Each row below is a small network's average activation on inputs in which a field has the value named, seen along a few directions.
Values that are neighbours, or in one group, have similar rows; names and order tell nothing.
In the rows, 500 means zero.
Strong random noise was added to every row along 18 fixed directions; ignore it. To show where, here is one row again and again, with new noise each time:
[583, 589, 621, 569, 730, 474, 436, 378, 473, 397, 491, 262, 623, 465, 306, 454, 674, 494, 724, 347, 496, 526, 704, 546, 675, 464, 586, 627]
[573, 557, 450, 514, 505, 507, 326, 398, 791, 719, 564, 375, 548, 451, 431, 792, 510, 583, 401, 425, 570, 442, 250, 564, 440, 499, 390, 500]
[614, 539, 536, 388, 562, 425, 424, 329, 634, 826, 477, 421, 440, 644, 582, 529, 374, 447, 490, 456, 502, 502, 424, 301, 391, 340, 641, 477]
[310, 387, 462, 636, 609, 450, 358, 619, 470, 463, 590, 524, 503, 395, 508, 572, 605, 643, 634, 404, 353, 546, 558, 638, 446, 432, 520, 667]
[513, 433, 222, 525, 508, 369, 476, 412, 609, 696, 634, 357, 475, 547, 281, 542, 538, 374, 611, 680, 582, 490, 409, 146, 526, 690, 457, 541]
[355, 655, 484, 530, 588, 483, 555, 431, 453, 401, 344, 428, 609, 461, 332, 644, 504, 659, 364, 505, 328, 757, 673, 359, 414, 603, 406, 347]
[711, 474, 532, 517, 575, 468, 454, 537, 453, 491, 593, 468, 496, 368, 494, 525, 341, 402, 528, 640, 474, 482, 489, 662, 383, 636, 394, 387]
[508, 555, 649, 538, 610, 467, 504, 411, 546, 429, 484, 611, 534, 599, 518, 334, 408, 527, 593, 376, 344, 592, 723, 304, 544, 345, 825, 626]
[497, 537, 289, 787, 531, 471, 542, 404, 626, 391, 447, 487, 449, 464, 643, 421, 353, 557, 490, 472, 408, 380, 434, 355, 341, 238, 410, 711]
[412, 539, 598, 507, 660, 624, 501, 474, 679, 492, 559, 672, 600, 504, 489, 517, 413, 436, 240, 452, 526, 639, 534, 517, 439, 511, 455, 495]
[545, 562, 580, 384, 607, 379, 431, 566, 359, 539, 569, 472, 441, 465, 367, 501, 551, 412, 750, 544, 447, 471, 476, 398, 501, 635, 666, 542]
[490, 464, 472, 542, 695, 569, 554, 409, 397, 404, 488, 612, 551, 315, 448, 588, 466, 477, 368, 535, 422, 555, 649, 562, 259, 430, 398, 491]
[596, 609, 484, 357, 569, 511, 351, 522, 363, 94, 591, 723, 572, 331, 569, 422, 640, 599, 425, 627, 564, 582, 422, 552, 374, 650, 348, 542]
[533, 509, 676, 261, 410, 389, 581, 360, 327, 742, 455, 363, 424, 566, 608, 445, 581, 531, 565, 345, 601, 543, 454, 297, 339, 398, 742, 466]
[582, 332, 504, 419, 579, 457, 363, 516, 470, 473, 776, 471, 475, 428, 514, 595, 658, 518, 335, 467, 478, 769, 614, 561, 506, 700, 344, 535]
[553, 663, 589, 465, 545, 435, 473, 630, 333, 277, 354, 426, 317, 438, 502, 612, 592, 549, 560, 448, 211, 411, 605, 491, 631, 495, 510, 639]
[438, 232, 498, 469, 408, 480, 592, 453, 465, 618, 567, 392, 415, 545, 370, 473, 677, 473, 552, 456, 503, 459, 701, 394, 610, 510, 577, 538]
[276, 581, 355, 553, 573, 631, 527, 715, 411, 333, 432, 544, 416, 762, 761, 314, 527, 296, 270, 506, 526, 729, 457, 417, 792, 551, 274, 609]
[332, 497, 359, 401, 427, 438, 486, 452, 658, 520, 409, 532, 511, 581, 688, 538, 738, 541, 244, 567, 781, 460, 576, 297, 638, 480, 482, 787]
[225, 456, 626, 720, 539, 549, 700, 607, 523, 396, 384, 571, 457, 518, 483, 490, 518, 464, 347, 395, 689, 195, 765, 723, 543, 468, 490, 626]


Values of K:
k10: [633, 593, 692, 392, 481, 453, 452, 466, 523, 706, 453, 321, 513, 668, 527, 414, 492, 490, 656, 405, 627, 458, 423, 622, 603, 478, 608, 356]
k9: [566, 371, 606, 317, 434, 491, 377, 433, 852, 389, 614, 551, 463, 476, 451, 255, 793, 638, 497, 530, 580, 257, 533, 456, 531, 410, 423, 647]
k2: [437, 463, 669, 462, 402, 198, 546, 587, 595, 743, 605, 438, 545, 300, 579, 683, 372, 614, 554, 585, 701, 457, 604, 639, 299, 695, 664, 523]
k1: [641, 628, 411, 359, 458, 347, 627, 585, 444, 599, 488, 311, 467, 208, 638, 612, 501, 260, 601, 691, 429, 569, 322, 282, 592, 524, 488, 777]
k5: [463, 595, 727, 330, 411, 453, 598, 567, 537, 365, 495, 710, 514, 303, 605, 379, 501, 504, 394, 590, 664, 306, 430, 559, 307, 577, 599, 585]
k7: [784, 480, 56, 450, 202, 344, 383, 280, 528, 440, 454, 680, 468, 692, 593, 550, 472, 585, 390, 805, 768, 303, 474, 281, 548, 601, 517, 415]
k11: [471, 583, 644, 516, 620, 541, 411, 501, 692, 401, 477, 623, 638, 334, 346, 346, 490, 654, 776, 478, 276, 349, 368, 598, 388, 293, 591, 551]
k12: [522, 457, 438, 649, 517, 583, 508, 527, 544, 410, 698, 497, 630, 481, 286, 520, 378, 456, 611, 503, 417, 687, 423, 522, 531, 633, 403, 375]
k4: [723, 451, 655, 499, 583, 455, 563, 454, 431, 449, 465, 387, 496, 416, 408, 728, 576, 533, 367, 490, 449, 565, 978, 643, 715, 642, 502, 505]
k3: [511, 418, 713, 408, 471, 403, 541, 471, 506, 696, 652, 562, 326, 697, 457, 502, 392, 584, 313, 410, 461, 577, 575, 520, 288, 602, 475, 166]
k8: [509, 199, 585, 402, 161, 518, 439, 729, 658, 445, 568, 462, 523, 418, 621, 396, 654, 693, 457, 620, 547, 483, 653, 788, 667, 590, 405, 468]
k6: [592, 667, 369, 538, 468, 353, 280, 575, 440, 410, 624, 459, 493, 483, 696, 575, 481, 655, 468, 416, 568, 623, 168, 562, 356, 630, 348, 484]
K is arranged as 4 separate groups.
Which other values are in the same group as k4? Give them in the order they are listed.
Answer: k10, k11, k3
Which other values are in the same group as k6? Give them in the order they are listed.
Answer: k5, k7
Which other values are in the same group as k2? Give them in the order they are listed.
Answer: k1, k12

Values of T:
t7: [734, 176, 202, 499, 148, 580, 595, 488, 670, 409, 648, 309, 210, 266, 490, 359, 593, 511, 559, 627, 165, 331, 223, 292, 407, 270, 150, 620]
t2: [489, 634, 464, 738, 530, 420, 385, 381, 958, 317, 401, 498, 381, 740, 284, 528, 461, 642, 398, 436, 336, 293, 851, 361, 848, 510, 427, 604]
t6: [685, 404, 525, 540, 173, 460, 594, 528, 475, 363, 462, 361, 355, 413, 550, 533, 428, 614, 452, 542, 529, 244, 434, 686, 474, 568, 301, 358]
t12: [480, 383, 681, 88, 298, 571, 534, 464, 319, 607, 527, 596, 522, 269, 47, 964, 793, 658, 327, 537, 521, 515, 575, 562, 435, 953, 560, 80]
t5: [399, 456, 654, 462, 422, 466, 534, 578, 637, 607, 531, 297, 350, 764, 560, 339, 548, 515, 271, 322, 312, 781, 485, 297, 607, 549, 359, 365]
t4: [658, 519, 488, 815, 356, 725, 769, 418, 508, 229, 465, 599, 497, 777, 422, 221, 204, 438, 481, 408, 369, 462, 525, 394, 641, 434, 487, 307]
t11: [705, 581, 419, 726, 644, 653, 482, 397, 357, 319, 467, 506, 626, 260, 451, 665, 365, 434, 602, 464, 529, 325, 401, 944, 409, 335, 356, 478]
t8: [235, 477, 576, 456, 574, 463, 685, 778, 381, 758, 525, 539, 494, 335, 454, 512, 365, 260, 744, 533, 401, 566, 430, 358, 341, 523, 796, 599]
t9: [492, 287, 455, 286, 432, 549, 570, 246, 419, 628, 569, 560, 518, 681, 372, 443, 756, 568, 473, 530, 823, 359, 551, 361, 472, 434, 542, 401]
t10: [414, 423, 348, 358, 374, 736, 655, 334, 729, 606, 583, 487, 635, 685, 167, 254, 632, 329, 543, 579, 596, 534, 257, 56, 731, 524, 448, 417]
t3: [521, 641, 459, 626, 641, 539, 764, 528, 29, 822, 499, 488, 436, 497, 571, 747, 204, 78, 463, 312, 464, 775, 423, 410, 405, 571, 796, 475]
t1: [553, 548, 379, 628, 452, 651, 492, 536, 227, 498, 510, 520, 412, 766, 760, 301, 362, 321, 598, 313, 365, 793, 310, 413, 706, 403, 648, 537]
T is arranged as 4 separate groups.
Which other values are in the same group as t9? Give them in the order they are listed.
Answer: t4, t10
Which other values are in the same group as t8? Give them in the order they are listed.
Answer: t7
Which other values are in the same group as t6? Give them in the order they are listed.
Answer: t2, t11
